These are the activations of a small neural network, seen along a few directions. Each row is one input.
In each table, some parts of the input vary, and every possible input appears once, in random order.
Descriptions start from the smaller parts, as in this example, which fits no table here: ring(5) and (point or (values(2) and line(4)) or ring(9)).
Shared parts are said once, and a part with two or three values counts as separate values.

Other details of the inputs vary at random and push rows far along two fixed directions, the same in every table; ignore that.
To show where, the next rows are all for the same input, with only those details redrawn:
[  0   9  -9  -4   4 -15   2   4  -2  -4 -20]
[-24 -17  23  23  38 -19  -5  40 -11  11  21]
[-16 -21  43  39   9  -1 -15  32 -14  16  49]
[  9   5  11  12 -25   4  -8  -4  -5   1   9]
[  0   9  -9  -4   4 -15   2   4  -2  -4 -19]

A family of inputs:
row 1: [  1   6  -9 -12   1 -10   6  11   2   0 -18]
row 2: [ 10   1   6   8 -19  14   4 -10   4  -1  15]
row 3: [  5  -3 -17  -8  12  -5   6  -4   5  -3 -13]
row 4: [ -2  -2 -19  -5   9  -3   9  -3   4  -3 -14]
row 5: [ 10   3  12   5 -28   9  -4   3  -1   5   9]
row 6: [ 10  -7  -1   9 -18  16  -8 -13   2   5  12]
row 7: [-25 -13  26  12  47  -9  -1  32  -5  10  26]
row 8: [  2  12  -8 -13  14  -3   9  -1   5  -4 -12]
row 9: [  4  -1 -10 -13  12  -3   8  -2   4  -6 -15]
row 10: [ -5  -3 -17  -5   9  -5   7  -6   4  -4 -15]
row 11: [ 11  -1   5   5 -28  13  -8   6   4  -1   9]
row 12: [  9   4  12  12 -25   4  -8  -4  -5   1   9]
row 13: [ -4  -1 -10 -14  11  -1   2  -6   0  -4 -17]
row 14: [  3  -3  -9 -15  14  -4   0  -6   1  -4 -17]
row 15: [ 11   1  11   3 -17  16   0 -10   1  -1  13]
row 16: [ 10   8   6   7 -18  13   2 -10   5   1  18]
row 17: [  0   8  -8  -9   2 -13   5   7   0  -1 -19]
row 18: [ 12  -5   3   7 -20  13   1 -11   4  -2  14]
row 19: [ -6  11  -9 -16  12  -3   4  -6  -1  -3 -12]
row 20: [-31 -27  20  16  44  -9  -5  28  -7  10  22]
row 21: [ -9   4 -10 -12  10  -5   5  -8   0  -6 -15]
row 22: [  2   0   3   9 -21  13   0 -14   0   0  15]
row 23: [  5  -7   7   3 -17  14 -15 -17  -1   3  10]
row 24: [ -4  -3 -16  -9  12  -5  -4  -8   3  -1 -17]
row 25: [  4  -2 -12 -10  12  -4  10  -1   5  -6 -13]
row 26: [  3   1  11   1 -18  17  -4 -14  -4   0  12]
row 27: [  2   4 -12 -10   1  -9   4  12   4  -3 -18]
row 28: [  7  -7   1   9 -19  14 -11 -15   2   4  12]
row 29: [ -1  -3 -11 -14  14  -1  -5  -6   0  -1 -18]
row 30: [  2   4 -11 -10  12  -3  12  -1   5  -5 -13]
row 31: [  5   0   1   9 -20  15   3 -11   1   1  15]
row 32: [  0   8  -8 -10   2 -13   5   8   0  -1 -18]
row 33: [  0   7   7   4 -18  11  -5 -16  -1   2  18]
row 34: [  0  -1  -7 -14  12  -4   5  -4   2  -7 -16]
row 35: [  2   7   3   7 -19  11  -1 -14   1   2  18]
row 36: [ -1   0   7   6 -20  12  -3 -16  -1   0  14]
row 37: [-22 -21  21  18  36 -14  -3  48  -4  12  21]
row 38: [ 11   8   9   5 -16  15   1  -9   3   2  17]
row 39: [  2   3 -13  -9   2  -5   2  14   7  -6 -19]
row 40: [-33 -14  21  13  45 -11  -3  27  -7  11  28]
row 41: [ 16  -7   5   4 -16  16  -5 -12   1   2  13]
row 42: [  0   8  -9  -8   3 -15   3   6   0  -2 -19]
row 43: [  8   4  11  11 -26   4  -8  -4  -6   1  10]
row 44: [  7  -3 -12 -13  14  -2   3  -3   2  -3 -15]
row 45: [ -7  -2 -14  -8  10  -5   3  -8   3  -4 -16]
row 46: [ -1   8  -7  -6   6 -15   3   7   0  -2 -19]
row 47: [ -4  11 -18  -8  11  -5  11  -3   4  -2  -8]
row 48: [ -2   5  -5 -14  12  -4   7  -4   3  -6 -15]
Q: Describe the family of inputs behind these rows.
A: (values(2) and line(6)) or (line(4) and ring(9))
Q: Change only the values(2) part in row 1. List by row number the other rows that result.
A: row 5
Q: Change only the line(4) part in row 20. List by row number the other rows that result.
A: row 21, row 23, row 40

A family of inputs:
row 49: [-20 -12  -1   5  36 -26   5  40  -3   2 -10]
row 50: [  5   2 -29 -28  21  -3  11  -7  11 -11 -35]
row 51: [  7  -1  -7 -18   1   3  -3 -11   2  -5 -18]
row 52: [  9   3   1   6 -32   5  -6   0   1   2  -2]
row 53: [ 15   1   4   7 -30   2  -2  -1  -1  -3  -3]
row 54: [  9  14   9  -5 -17  10   4  -7   2  -3   7]
row 55: [  7  -4   7  -2 -17  12 -11 -19  -4   2   1]
row 56: [-24  -8  33  26  16  -4 -10  18 -13  12  39]
row 57: [  6  18 -11 -16   1   1  14  -5   9  -7 -12]
row 58: [-25  -5  -9   6  47 -19  19  23   3   3   6]
row 59: [ 12 -14   4  15 -29  26  -3 -23   5   3  29]
row 60: [ 12  -6  -6   1 -13  21   1 -16   5  -2   8]
row 61: [-20 -27  27  23  20   3 -17  13 -12  13  34]
row 62: [ -4  23 -18 -25  11 -17  11  -8   0  -7 -35]
row 63: [ 18  -8  17   2 -31  28 -12 -17   2   0  21]
row 64: [  0  19 -29 -20  17 -10  23  -5  10 -10 -29]
row 65: [-23   0   7  -7  48 -23   9  30  -4   4  -3]
row 66: [  7   4  -3   4 -32   5 -10   2   1   4   1]
row 67: [ 19   2   4   7 -26   3  -5  -1  -1  -2  -1]
row 68: [ -4  -1 -15  -5   1  -3  -5 -22   0  -5 -18]
row 69: [-27  -8  27  29  16  -6  -9  14 -11  10  37]
row 70: [ 19   7 -10  -4  -8  -8  -2   2   1  -2 -18]
Q: Describe the family of inputs behind these rows.
A: line(6) or (values(2) and line(8))
Q: Change only the values(2) part in row 65. List by row number the other rows that result.
A: row 51

A family of inputs:
row 71: [-10 -16   0  10  27  -5   2  10  -2   3   7]
row 72: [ 24  14  -4  -8 -45  29  -2 -41   7  -8   4]
row 73: [ -3   7 -35 -28  26 -11   9 -10   6 -11 -44]
row 74: [-11 -13  16  12  23 -15  -4  37  -6   8   8]
row 75: [-15 -17   7   6  33  -2  -4  14  -2   6  13]
row 76: [ -3 -13  10   7  -3  10  -8  -6  -1   3  17]
row 77: [-3  8 21 13 -7 -2 -3  6 -7  4 17]
row 78: [-3 -7 18 17 -7  1 -6 22 -3 10 23]
row 79: [ 15  13   8   8 -48  15  -4 -12   1  -1  13]
row 80: [ 21   3  14  10 -44  12 -12  -5  -2   0   8]
row 81: [ -5  11 -32 -33  25 -13  14 -11   7  -9 -41]
row 82: [-16  -9   8  12  18 -15  -3  30  -4   7   8]
row 83: [-19 -13  10   8  33  -4   5  15   0   4  18]
row 84: [ -3   0  17  16 -10  -3  -8   9  -7   6  15]
row 85: [ 17   4   2  -4 -41  25  -9 -34   2  -2   7]
row 86: [ 28  13  -8  -9 -48  26  -3 -42   8  -6   1]
row 87: [ -3   8 -35 -31  23 -15  12 -12   8 -11 -44]
row 88: [ 18   5  14  10 -43  14  -8  -3   0   4  14]
row 89: [  0 -11  31  20   2  -3  -8  27  -9  10  27]
row 90: [-21 -19  10   6  32  -2  -4  15  -5   6  12]
row 91: [-11 -16   3   7  30  -5   0  12   0   4  10]
row 92: [  5  -8   2   7  -7  10  -5 -10   2   0  11]
row 93: [ -4  12 -35 -26  25 -14  22 -11   7 -12 -39]
row 94: [-15  -2  15  11  22 -19  -4  23  -9   6   6]
row 95: [-16 -17   6   6  30  -6   0  13  -2   5  11]
row 96: [  7  18 -30 -28  13 -24  14   7   6 -10 -51]
row 97: [  1  27 -29 -27  13 -28  13  -4   2 -10 -50]
row 98: [ -2   6 -37 -24  23 -16  15 -11   5 -11 -45]
row 99: [  0 -10  19  17  -8   0  -9  22  -4   8  18]
row 100: [-1 -6  9  3 -4 11 -3 -8  1  4 18]
row 101: [-17 -11   8  14  19 -15  -4  31  -5   6   7]
row 102: [ 1 -6  6  8 -5 10  1 -8 -1  4 17]
row 103: [ 28  17 -10  -8 -49  27   2 -45   9 -10   0]
row 104: [ 18  17   9   6 -48  11  -7 -18  -3   0   8]
row 105: [ -1   7 -37 -30  24 -13  10 -12   8 -13 -46]
row 106: [ -1 -15  30  22   1  -3 -12  27 -10   8  24]
row 107: [-2 -5 21 17 -6  2 -3 22 -2  7 22]
row 108: [ -3  18 -30 -21  15 -28   9   2   1 -11 -48]
row 109: [-11  -7  17  11  23 -13   2  35  -4   6  10]
row 110: [ 28  16 -10  -4 -48  26   4 -43   6  -9   1]
row 111: [ 27  16  -8  -9 -47  28   0 -43   9 -10   1]
row 112: [ -8 -13  19  12  24 -17  -4  35  -9   7   8]
row 113: [ -5  -3  13  17 -12  -2  -9  11  -6   5  14]
row 114: [-15   3  10   9  19 -15   3  22  -5   4   7]
row 115: [ -3  -2  14  15 -11   0  -5  15  -3   8  19]
row 116: [-23 -14  14   5  36   0   2  17  -3   7  19]
row 117: [ 1 -9  5  8 -6  9 -1 -9 -2  4 14]
row 118: [-11 -16   1  10  30  -5   3  12  -2   5  10]
row 119: [ -2  23 -35 -26  11 -26  14   1   4  -9 -48]
row 120: [ 27  10  -8  -8 -48  26  -6 -42   6  -7  -1]
row 121: [ 17  14  12   8 -45   9 -11 -19  -6  -2   5]
row 122: [ -5   7 -35 -32  23 -13  10 -12   6 -12 -46]
row 123: [ 16   2   9  11 -46  14 -11  -6  -1   1  11]
row 124: [ 22  10  -1  -5 -42  29  -6 -36   3  -2   7]
row 125: [-10 -13   2   9  30  -4   5  12  -1   6  12]
row 126: [  0 -10   6   7  -6   9  -5  -9   0   1  12]
row 127: [-16  -5   7  11  17 -16  -3  25  -6   7   6]
row 128: [-11 -13   3   6  30  -4   3  12   1   5  12]
row 129: [-1 -9 32 20  3 -1 -5 27 -8  8 29]
row 130: [-4 -5 18 17 -7  3 -3 21 -2  7 24]
row 131: [-21 -14  12   6  35  -3   3  16  -1   5  19]
row 132: [ 26   7  -7  -5 -47  25  -7 -41   6  -8  -1]
row 133: [-22 -14  14   5  35  -1   2  16  -2   6  20]
row 134: [ -2  11 -35 -30  24 -15  17 -12   9 -11 -42]
row 135: [ -5  10 -35 -33  23 -12  11 -13   5 -10 -46]
row 136: [ 1 -6  9  4 -1 13 -5 -6  1  4 18]
row 137: [ 16  18   7   6 -50  15  -4 -18  -1  -2  10]
row 138: [ -4  14 -35 -36  23 -11  15 -14   7 -10 -45]
row 139: [  1  15 -36 -26  10 -23  12   7   6 -10 -50]
row 140: [ 20  12   0  -5 -41  30  -3 -36   4  -5   8]
row 141: [-17 -17   8   6  34  -1  -4  15  -3   7  13]
row 142: [ -2 -12  19  19  -7   0 -10  23  -4   7  17]
Q: The inputs of row 109 and row 96 match in every part but one. If row 137 is changed in the same way as row 109 into row 96, which row does it become?
A: row 119
Q: The inputs of row 118 and row 125 match in every part but one. If row 87 is changed in the same way as row 118 into row 125, which row does it become?
A: row 100
Q: Describe the family of inputs behind these rows.
A: line(4) and (line(8) or (values(2) and line(5)))
Q: Change only the values(2) part in row 85. List by row number the other rows that result.
A: row 75
Q: Change only the line(4) part in row 122. List by row number the other rows that result.
A: row 81, row 85, row 133
